A small network was shown many inputs. Here are its activations along a few directions, one row for each input.
In each table, some parts of the input vary, and every possible input appears once, in random order.
A made-up example of a description, with smaller parts first: ring(5) and (point or (values(2) and line(4)) or line(9)).
Shared parts are said once, and a part with two or three values counts as separate values.
In the rows, zero is written as 128.

Other details of the inputs vary at random and push rows far along three fixed directions, the same in every table; ignore that.

A family of inputs:
r1: [ 90 129 121 110 147 104 130  82 127  95 138  96]
r2: [143 171 169  51  80 133 108 188  92 109 163 137]
r3: [155 107 118 144 170 169 121 166 140 188 162 221]
r4: [137 145  95  66 159 118 113  24 126 128 115 136]
r5: [138 138 162 168 137 165  88 109 132 175 145 169]
r6: [ 89 113 115 121 124 101 138  80 103 112 100 102]
r7: [135  98  96 206 106 175 172 165 166 120  61  72]
r8: [107 165 105 119 114  79 117  67 122 137 161  92]
r9: [144 111 113 133 142 139 113 160 135 142 132 167]
r10: [150 102 118 188 131 167 195 164 184 123  57  69]
r11: [121 133 165  78  79  93 108 205  91  96 158 153]
r12: [129 143 185  76  77 100 126 214  80  73 163 132]
r13: [137  91 121 163 190 197 101 141 117 195 203 195]
r14: [156  96 111 181 140 171 162 167 183 115  76  63]
r15: [186 134 145 176 172 189  73 122 150 192 163 232]
r16: [121 113 109 101 169  85 147  43 124 118 106 146]
r17: [159 146 125 106 139 167 145 132 153 156 111 131]
r18: [157 100 107 151 185 174 115 152 144 202 170 236]
r19: [122 118 108 103 135  90 132  88 117  98  96 128]
r20: [142 111 122 178 110 152 188 185 176 120  44  72]
r21: [136 141 164  71  97  92 107 211  96  95 149 157]
r22: [100 169 175  90  86  99 121 217  87  77 159 114]
r23: [127  97 103 194  89 162 170 178 175 108  54  54]
r24: [ 84 131 106 119 148  99 139  53 118  93 125 101]
r25: [130 142 159 126 109  97 105  53 133 105 106 134]
r26: [113  93 103 112 158 104 132  37 127 104 127 118]
r27: [171 141 122 148 122 122 139 141 151 179 146 128]
r28: [ 97 170 174  83  82  97 114 220  81  86 162 131]
r29: [135 139 105 120  98  78 126  69 122 131 141  94]
r30: [123 104 127 150 158 164 122 129 102 158 169 167]
r31: [128 142 121 123 126 182 126 128 127 161 129 108]
r32: [125 103 119  86 179  87 142  38 135 116 122 142]
r33: [119 197 220 105  67 103  90 192 115  93 149 127]
r34: [146 135  84 116 138  72 123  29 134 143 129 107]
r35: [119 117  94 171 177 187  93 148 132 193 196 217]
r36: [138 133 115 202  76 148 159 167 162 158  95  16]
r37: [154 112 109 145 168 154 118 140 123 147 146 179]
r38: [108 101 116 191  95 161 159 184 161 130  65  49]
r39: [107 111 106 105 139  87 133  50 103  95 118 129]
r40: [115 116 136 153 125 149 134 164 109 133 130 117]
r41: [104 130 109 156 135 153 122 154 137 138 143 138]
r42: [ 97 174 120  79 113 122 128  85 126 104 117  79]
r43: [126 109 102 105 168  96 132  40 118 103 115 137]
r44: [140 154 183 106 112  78 125  74 147 104  82 128]
r45: [100 138 175  83  86 100 106 205  77 113 162 140]
Each input here is: line(5) and (values(3) or line(6)).
The inputs of r24 and r12 match in every part but the line(5) part. If r22 is changed in the same way as r24 into r12, which row does it become?
> r39
The inputs of r45 and r23 match in every part but the line(5) part. If r36 is changed in the same way as r45 into r23, which row does it become?
> r29
Which other rows does r34 become when the values(3) part takes its other values? List them by row number.
> r4, r15
Which other rows does r32 become when the line(6) part takes its other values? List them by row number.
> r3, r10, r16, r18, r20
Which other rows does r27 become when the values(3) part takes its other values? List them by row number.
> r17, r44
Start at r32 and move only the line(5) part, one step at a time. The first step leads to r14. Which rows follow, in order?
> r26, r13, r1

A family of inputs:
r46: [109 117 132  83 174 109  93  69  72 143 191 207]
r47: [101 117 125 148 125 127 159 117 144  97  78  61]
r48: [138 124 126 166 125 130 134 101 161 132  90 111]
r49: [137 107  89 174 164 166 117 126 137 174 150 178]
r50: [103 120 112  76 131  64 123  48 111 104 105 112]
r51: [117 135 115 142  98 116 148  82 148  99  70  37]
r52: [135 108  96 174 137 151 146 137 165 146  92  99]
r53: [149 109  91 164 164 179 138 112 142 161 125 151]
r54: [124 107 116 158 124 168 144 153 142 133 114 119]
r55: [129 139 116 149 129 147 122 104 144 136 129 107]
r56: [151 145 165  94 105 123 116 210  90 124 169 166]
r57: [147 148 176 123 100 143 111 184 123 127 132 145]
r58: [113 149 155  90  84 100 138 183 125  82  97  73]
r59: [142 119  99 176 141 160 158 135 161 133  94 101]
r60: [144 126 102 170 159 168 135 107 161 181 134 145]
r61: [137 158 164 116  79 106 116 184 115 111 147 104]
r62: [119 115  93 149 144 130 141  98 159 128  89  96]
r63: [160 122 115 166 153 182 121 140 142 202 160 176]
r64: [140 129 126 179 134 170 134 123 173 140  90 112]
r65: [124 133 119 140  98 110 139  93 142 110  91  58]
r66: [134  95 105 199 165 177 138 140 149 168 133 141]
r67: [132 111 115  95 159 104 115  64 111 132 154 163]
r68: [121 104 107 160 131 142 142 129 143 135 122 129]
r69: [154 108 105 151 184 171 113 120 138 174 178 196]
r70: [127 140 156  97  90 118 130 197 117 102 112  97]
r71: [130 161 158 120  87 113 120 172 124 106 138  94]
r72: [124 153 161  96 106 131 106 213  94 119 169 166]
r73: [ 86 124 127  93 144  65 132  49 105  88 114 107]
r74: [134 132 120 152 117 126 152 116 158 142  97  87]
r75: [130 145 166  86  98 109 134 184 120  85 131 101]
r76: [147 141 150 121 104 123 135 202 117 116 141 131]
r77: [129 121 127  77 154 105 111  75 101 123 159 165]
r78: [120 147 134 134  96 124 162 127 162 109  71  47]
r79: [139  98 119 177 163 180 123 153 127 174 156 167]
r80: [117 123 124  75 143  62 123  53 109  98 139 134]
r81: [120 117 120 147 134 147 132 150 134 134 141 145]
r82: [139 132 121 139 133 152 136 112 142 158 122 122]
r83: [120 134 151 118 108 145 128 198 118 116 150 141]
r84: [116 133 110  88 156  96 125  53 107 112 132 148]
r85: [142 134 155 147  96 128 133 148 146 116  89  99]
r86: [127 152 160  99 106 119 106 215  95 118 171 166]
r87: [107 143 140  93 126  64 118  35 127  92  99 120]
r88: [112 113 120  80 156 100  96  72  81 143 192 216]
r89: [103 127 114  82 140  90 110  64  92 115 137 155]
r90: [133 143 161  97  98 120 106 213  88 124 167 166]
The inputs of r72 and r90 match in every part but one. If r78 is changed in the same way as r72 into r90, which row does it become?
> r63
Describe the family of inputs behind these rows.
> ring(5) and (values(3) or line(6))
Which other rows does r81 become when the line(6) part takes its other values? List them by row number.
> r59, r62, r69, r73, r86
Start at r67 and move only the line(6) part, one step at a time. The first step leads to r56. Which rows follow, in order?
> r50, r90, r88, r79
Which other rows does r48 become when the ring(5) part takes its other values? List them by row number.
> r57, r64, r85, r87
Which other rows does r60 become when the values(3) part takes its other values? List them by row number.
> r71, r87
